Each row below holds a small network's activations on one input, seen along a few directions.
Each table varies a few parts of the input and shows all the possible inputs, shuffled.
Descriptions start from the smaller parts, as in this example, which fits no table here: one of 8 places around a ring, together with either a single point or one of 9 places along a line or (one of 3 separate values, together with one of 6 places along a line).
Shared parts are said once, and a part with two or three values counts as separate values.

Other details of the inputs shift rows strongly along two fixed directions, in all tables alike. That doesn't count.

Table:
r1: 6  1  -9  7  -5  3  1  -4  4  8  -2  -12  12  10
r2: -4  0  6  -4  9  -6  -1  9  -4  -3  1  14  -4  -11
r3: 2  -2  8  -5  3  -9  -12  1  -2  3  2  17  -5  0
r4: -2  -2  -11  5  -1  4  12  2  8  3  -8  -11  9  3
r5: -5  -1  5  -5  9  -6  -2  9  -4  -4  0  15  -5  -9
r6: 3  1  -10  6  -5  3  2  -6  6  10  -5  -11  8  11
r7: -5  -2  6  -4  9  -6  -2  9  -3  -2  -1  15  -6  -8
r8: -4  1  6  -3  10  -6  -2  9  -6  -3  2  13  -3  -12
r9: -1  -6  54  -27  -19  30  -6  -30  -27  -34  4  -15  -38  -8
r10: 0  1  -13  4  0  5  9  1  5  4  -4  -13  10  2
r11: -1  1  6  -6  3  -7  -10  4  -3  3  1  16  -7  -4
r12: 1  1  -9  7  -5  0  9  -2  5  3  -1  -13  13  4
r13: 1  -9  36  -18  -29  38  12  -33  -18  -32  -1  -43  -23  4
r14: 3  1  3  3  6  -5  -11  6  -1  -4  9  14  -11  -7
r15: -4  3  5  -4  10  -7  1  9  -5  -5  4  14  -4  -11
r16: 5  -1  -9  6  -5  3  2  -5  5  9  -3  -11  12  9
r17: -2  0  7  -5  3  -11  -5  5  -3  -2  3  16  -4  -4
r18: 4  2  -10  6  -4  4  2  -6  5  9  -4  -11  10  8
r19: 0  2  6  -5  5  -7  -12  0  -4  3  2  16  -6  -1
r20: 1  0  -9  6  -5  0  9  -2  6  4  -2  -12  12  6
r21: 2  -2  -11  4  -6  0  7  -4  7  6  -4  -11  9  9
r22: 5  0  -8  7  -5  3  1  -5  4  8  -1  -12  13  8
r23: 1  -2  -11  5  -6  0  6  -3  6  7  -3  -11  9  9
r24: -4  0  4  -7  9  -7  -4  6  -2  -1  0  15  -7  -7
r25: 0  -2  -9  6  -6  -1  9  -2  7  4  -4  -11  10  8
r26: 2  4  6  -3  6  -7  -12  1  -6  3  3  15  -6  -3
r27: 4  -3  -9  6  -6  2  1  -5  6  9  -4  -10  10  12
r28: -4  2  6  -3  10  -6  -2  10  -6  -3  1  14  -4  -11
r29: 2  1  -11  7  -4  1  6  -3  3  5  -1  -13  11  5
r30: -1  1  -12  5  0  4  14  2  6  1  -4  -12  10  2
r31: 2  -1  -11  5  -5  1  6  -3  4  6  -2  -12  10  7
r32: 0  2  6  -5  4  -6  -10  4  -5  3  3  15  -5  -6
r33: 3  3  3  4  7  -5  -12  6  -2  -5  10  14  -11  -7
r34: 0  3  6  -4  5  -6  -10  5  -6  2  3  14  -5  -6
r35: -4  3  5  -4  10  -7  0  9  -5  -5  3  14  -5  -9
r36: 1  1  6  -5  4  -8  -11  -1  -3  4  1  17  -8  -1
r37: -3  3  4  -5  10  -5  -5  8  -6  -2  2  13  -5  -9
r38: 1  0  3  3  5  -5  -12  6  0  -5  8  15  -11  -5
r39: 2  0  3  2  5  -6  -11  5  2  -4  7  16  -13  -5
r40: -2  0  6  -5  4  -6  -10  4  -4  4  2  15  -7  -4
r41: -2  -1  -12  4  0  5  9  1  7  5  -6  -13  8  5
r42: 4  -2  -9  5  -6  3  1  -5  6  8  -4  -10  12  11
r43: 1  -1  3  3  5  -6  -11  5  1  -3  8  15  -13  -5
r44: 2  3  -10  7  -4  5  3  -2  4  8  -2  -13  12  4
r45: 1  1  -11  5  -5  5  3  -2  6  8  -4  -11  10  7
r46: 2  -8  36  -11  -26  42  7  -30  -14  -38  5  -41  -29  -2
r47: 1  -1  -9  5  -6  -1  9  -2  9  4  -5  -10  10  8
r48: -1  -1  5  -5  4  -10  -8  3  -5  0  3  16  -5  -3
r49: -2  0  -12  4  -1  3  15  2  9  1  -6  -11  9  5
r50: -2  1  -12  5  -1  4  14  2  7  0  -5  -11  10  4
r51: 2  2  -9  7  -5  0  8  -1  5  3  -2  -12  12  6
r52: -3  0  -11  5  -1  3  14  2  8  2  -5  -11  9  5
r53: -3  3  4  -5  10  -5  -5  7  -6  -2  4  13  -4  -11
r54: -4  1  3  -7  9  -6  -5  7  -4  -2  1  14  -6  -7
Each input here is: one of 6 places along a line, together with either a single point or one of 8 places along a line.
Question: Changing only the place on the line of 6 turns r6 into r26. The same change can be made to r43. Which row results?
Answer: r33
Question: Which other rows does r11 become when the place on the line of 6 takes its other values? List them by row number.
Answer: r32, r34, r40, r44, r45

Table:
r55: -3  8  -21  7  21  -22  -2  23  5  21  -2  24  18  -7
r56: 7  -7  36  -16  -23  21  -16  -29  -15  -15  4  -13  -25  7
r57: 1  3  -22  7  12  -29  -9  13  9  27  -3  26  18  7
r58: 6  -1  -5  12  -20  32  13  -18  5  -10  -1  -46  2  10
r59: -3  -9  31  -15  -15  21  4  -17  -11  -29  3  -15  -28  -5
r60: -1  -4  31  -15  -12  26  4  -19  -14  -28  2  -19  -25  -4
r61: -1  -6  -3  2  -20  27  28  -15  5  -13  -9  -46  8  11
r62: -1  -2  2  -2  -21  34  28  -21  1  -11  -13  -51  7  10
r63: -6  0  32  -20  11  -3  -11  6  -22  -20  9  25  -28  -23
r64: 0  5  8  -8  18  -27  -24  12  -10  11  6  44  -5  -9
r65: 13  -1  -26  19  -19  5  3  -15  17  22  -6  -30  26  29
r66: -4  4  -26  9  18  -26  2  23  11  17  -1  23  15  -2
r67: -2  1  -30  14  -6  11  26  2  17  10  -12  -33  30  10
r68: -1  -4  37  -15  1  -2  -18  -2  -16  -24  13  25  -36  -14
r69: -3  -1  32  -14  9  -1  -18  3  -19  -20  13  26  -31  -22
r70: -1  3  -23  10  17  -25  -4  19  12  17  1  25  11  0
r71: 10  -6  0  3  -31  23  5  -31  5  2  -6  -43  5  26
r72: -4  8  -22  8  21  -23  1  23  7  16  0  23  17  -8
r73: 6  -1  40  -20  -3  -3  -33  -14  -22  -10  13  27  -33  -7
r74: 0  5  -26  13  19  -21  -6  21  12  19  1  23  15  -1
r75: -5  4  -23  8  18  -26  5  24  11  16  -2  23  20  -4
r76: 6  2  -28  15  -10  10  11  -9  11  20  -10  -33  31  19
r77: -1  4  -29  15  -1  8  22  4  13  11  -9  -28  29  6
r78: 0  6  5  1  19  -22  -24  17  -5  0  14  42  -16  -15
r79: -3  -5  34  -16  6  -6  -14  3  -15  -22  11  28  -32  -18
r80: -1  2  6  -1  17  -26  -21  16  -2  1  12  44  -17  -12
r81: -1  -5  31  -14  -12  28  3  -18  -15  -27  3  -20  -24  -6
r82: 4  0  -27  13  -9  4  9  -6  13  20  -12  -24  28  19
r83: -1  0  -27  12  -5  3  24  1  15  14  -14  -24  28  13
r84: -10  -4  35  -26  7  -8  -7  3  -18  -16  2  29  -27  -17
r85: 10  7  -20  13  10  -23  -25  8  6  30  7  24  15  7
r86: 0  -6  31  -10  -15  25  -3  -17  -11  -27  6  -15  -29  -4
r87: 0  1  -31  15  -3  7  20  4  16  10  -9  -26  25  10
r88: 2  7  -27  17  18  -21  -7  21  11  17  4  21  14  -5
r89: 2  -6  -1  5  -23  35  19  -19  5  -15  -6  -49  1  10
r90: -4  6  -20  6  19  -23  -1  22  8  20  -5  25  17  -5
r91: 0  -9  37  -21  -19  18  0  -25  -17  -20  -2  -14  -20  3
r92: 3  -1  -29  18  -5  5  18  0  19  11  -7  -24  24  15
r93: -8  -8  31  -21  -14  21  15  -16  -13  -28  -3  -19  -20  -6
r94: -6  6  6  -7  24  -25  -14  22  -9  -1  8  44  -10  -19
Question: What is each input in this table made of?
Answer: one of 5 places along a line, together with either one of 2 separate values or one of 6 places along a line
Question: Changing only the place on the line of 5 turns r75 into r77. The same change can be made to r79. Which row results?
Answer: r69
Question: Which other rows does r82 become when the choice among 2 separate values takes its other values? List them by row number.
Answer: r56
Question: Start at r84 and move only the place on the line of 6, one step at a time. The first step leads to r93. Which rows follow, in order?
Answer: r66, r70, r59, r80
Question: Which other rows agree with r64 in the place on the line of 5? List them by row number.
Answer: r60, r62, r72, r73, r78, r88, r94

Table:
r95: 1  -8  17  -5  -3  -4  -10  -1  -3  -16  12  11  -20  -3
r96: 0  1  -19  12  19  -16  -6  20  6  11  6  16  10  -9
r97: 0  6  1  2  11  -11  -12  13  -3  7  6  22  0  -12
r98: -2  2  -18  8  0  10  11  5  9  0  -6  -15  6  4
r99: 7  -3  -12  13  -7  1  3  -7  7  5  3  -16  7  12
r100: -2  -6  -15  4  -11  26  24  -12  11  6  -19  -42  20  14
r101: 6  2  -11  7  -6  5  -4  -10  2  5  1  -13  5  11
r102: 1  1  28  -15  -1  1  -9  -5  -17  -8  1  9  -6  -6
r103: 2  0  -31  16  4  9  9  4  16  13  -9  -19  19  7
r104: 9  -5  -19  14  -20  21  14  -21  11  2  -5  -44  11  23
r105: -5  1  23  -9  -9  16  14  -11  -7  -24  1  -14  -18  -8
r106: 0  -2  -22  12  -14  27  24  -8  11  -7  -7  -47  12  12
r107: -3  -6  24  -20  -18  11  2  -23  -15  -11  -3  -17  -11  3
r108: 1  -3  -16  9  1  12  7  -1  7  1  -3  -20  8  2
r109: 3  -1  26  -8  -16  21  -3  -17  -12  -14  2  -17  -14  -3
r110: -1  -3  -15  0  6  -27  -4  8  4  19  -2  18  11  5
r111: 1  -3  -1  1  6  -13  -15  8  7  1  5  25  -11  1
r112: 6  7  -18  8  12  -15  -17  10  2  16  6  16  9  1
r113: 1  2  23  -10  -4  3  -16  -10  -11  -6  3  10  -20  -3
r114: -2  -11  23  -15  -16  12  4  -14  -1  -13  -5  -9  -16  9
r115: -4  -3  -19  2  16  -43  -11  24  10  20  2  43  10  -2
r116: 6  6  -27  19  -1  3  8  4  12  15  0  -17  26  5
r117: 0  -2  27  -15  -10  19  6  -13  -15  -17  -2  -15  -5  -4
r118: -1  -3  46  -27  -8  25  -13  -17  -25  -29  6  0  -39  -13
r119: 1  6  -32  16  3  1  18  2  16  5  -3  -19  18  9
r120: 0  5  31  -17  12  -12  -31  6  -18  -4  10  42  -27  -18
r121: -10  -4  49  -34  -7  18  7  -17  -22  -32  -2  0  -36  -10
r122: -1  -6  19  -7  -5  -1  -11  -1  0  -11  4  15  -22  -2
r123: 1  6  -12  0  10  -16  -10  9  2  24  -4  19  15  5
r124: -5  6  5  -5  16  -18  6  13  -3  -3  0  24  3  -9
r125: 1  6  -30  17  2  -1  20  4  15  4  0  -21  20  7
r126: -3  1  -11  11  -1  6  13  7  5  -4  0  -12  8  -3
r127: 4  -1  21  -8  -12  18  -5  -16  -14  -15  8  -18  -14  -1
r128: -1  3  5  -8  8  -16  -15  2  -4  14  -2  25  1  3
r129: -2  -3  -4  3  2  6  13  2  2  1  -9  -12  16  -1
r130: -1  6  -13  11  -1  3  18  0  8  -4  0  -16  10  1
r131: -6  -6  -14  -1  -1  3  15  0  4  7  -10  -17  16  1
r132: -1  -6  25  -17  -4  -1  -8  -10  -10  -3  -3  12  -18  3
r133: -4  5  -18  -2  23  -37  -13  25  -1  25  3  41  16  -10
r134: -6  -2  18  -8  3  4  -1  5  -12  -21  9  5  -20  -14
r135: 1  -4  24  -11  -1  -7  -6  -4  -11  -7  1  14  -10  -2
r136: -7  -1  -8  -2  -1  8  15  3  4  3  -11  -11  8  5
r137: 5  2  -16  8  -2  10  2  -3  4  5  1  -18  10  5
r138: 3  -4  23  -5  -5  -1  -9  -8  -10  -12  9  10  -19  -5
r139: 4  -1  25  -7  -16  20  -3  -17  -13  -16  6  -18  -13  -3
r140: -1  5  -12  4  1  7  13  -2  8  -3  -4  -12  2  4
r141: -1  0  -21  14  -14  25  25  -5  14  0  -12  -43  14  11
r142: 6  4  -11  6  -4  8  -5  -5  4  9  -2  -12  7  8
r143: -9  -4  -11  -3  -2  -1  17  6  1  1  -8  -10  10  -1
r144: 2  -2  18  -8  -9  19  -1  -12  -12  -17  8  -17  -13  -5
r145: 0  -1  -14  10  0  11  8  2  10  6  -8  -16  9  1
r146: -2  6  -18  -1  21  -40  -18  23  -1  29  3  43  17  -6
r147: -1  2  -17  13  18  -15  -4  19  7  11  4  18  12  -10
r148: -9  1  28  -13  15  -12  -13  17  -15  -16  10  39  -28  -26
r149: 2  -7  -3  5  -10  0  11  -2  10  -1  -6  -10  12  11
r150: 3  10  -16  13  22  -37  -23  20  3  23  11  44  11  -6
r151: 2  4  8  -4  8  -17  -11  4  -7  7  1  22  6  -2
r152: 2  8  -15  8  12  -11  -10  14  6  18  1  17  9  -4
r153: 5  -2  -5  10  -9  3  4  -6  7  5  -2  -11  4  9
r154: 3  0  -2  1  9  -15  -17  5  1  8  4  26  -9  1
r155: -4  2  21  -11  -7  17  11  -11  -6  -22  -2  -11  -21  -6
r156: 3  0  21  -8  -3  0  -15  -10  -14  -11  11  6  -17  -4
r157: -1  5  -14  -1  14  -15  -6  13  3  22  -4  20  15  0
r158: -3  5  -17  12  28  -29  -13  31  8  19  4  41  9  -16
r159: -10  -2  19  -21  1  -5  9  -2  -12  -15  0  7  -15  -10
r160: 0  3  28  -17  11  -13  -31  0  -17  -6  10  40  -29  -12
r161: 6  -4  -31  19  -7  0  6  0  22  8  -1  -16  16  18
r162: -6  -5  26  -14  -9  19  16  -7  -12  -24  -5  -16  -9  -6
r163: 4  -5  -12  15  -11  1  7  -2  14  0  2  -12  8  10
r164: 5  -1  -11  11  -10  6  4  -8  10  9  -5  -16  5  14
r165: 5  3  -9  11  -9  6  2  -9  6  8  -3  -16  11  9
r166: 3  -5  -10  13  -12  4  8  -2  16  1  -1  -14  7  10
Question: What is each input in this table made of?
Answer: one of 8 places along a line, together with either one of 3 separate values or one of 6 places around a ring
Question: Changing only the place on the line of 8 turns r162 into r149. The same change can be made to r106. Which row results?
Answer: r161
Question: Changing only the place on the line of 8 turns r103 into r154. The same change can be made to r129. Which row results?
Answer: r135
Question: Which other rows agree with r140 in the place on the line of 8? List them by row number.
Answer: r105, r119, r121, r124, r125, r130, r155, r159
Question: Which other rows does r146 become when the choice among 3 separate values takes its other values? List them by row number.
Answer: r102, r123
Question: Which other rows does r145 become when the place on the ring of 6 takes its other values? List them by row number.
Answer: r96, r103, r108, r147, r158
Question: Which other rows agree with r157 in the place on the line of 8? List them by row number.
Answer: r97, r116, r117, r118, r133, r137, r144, r152
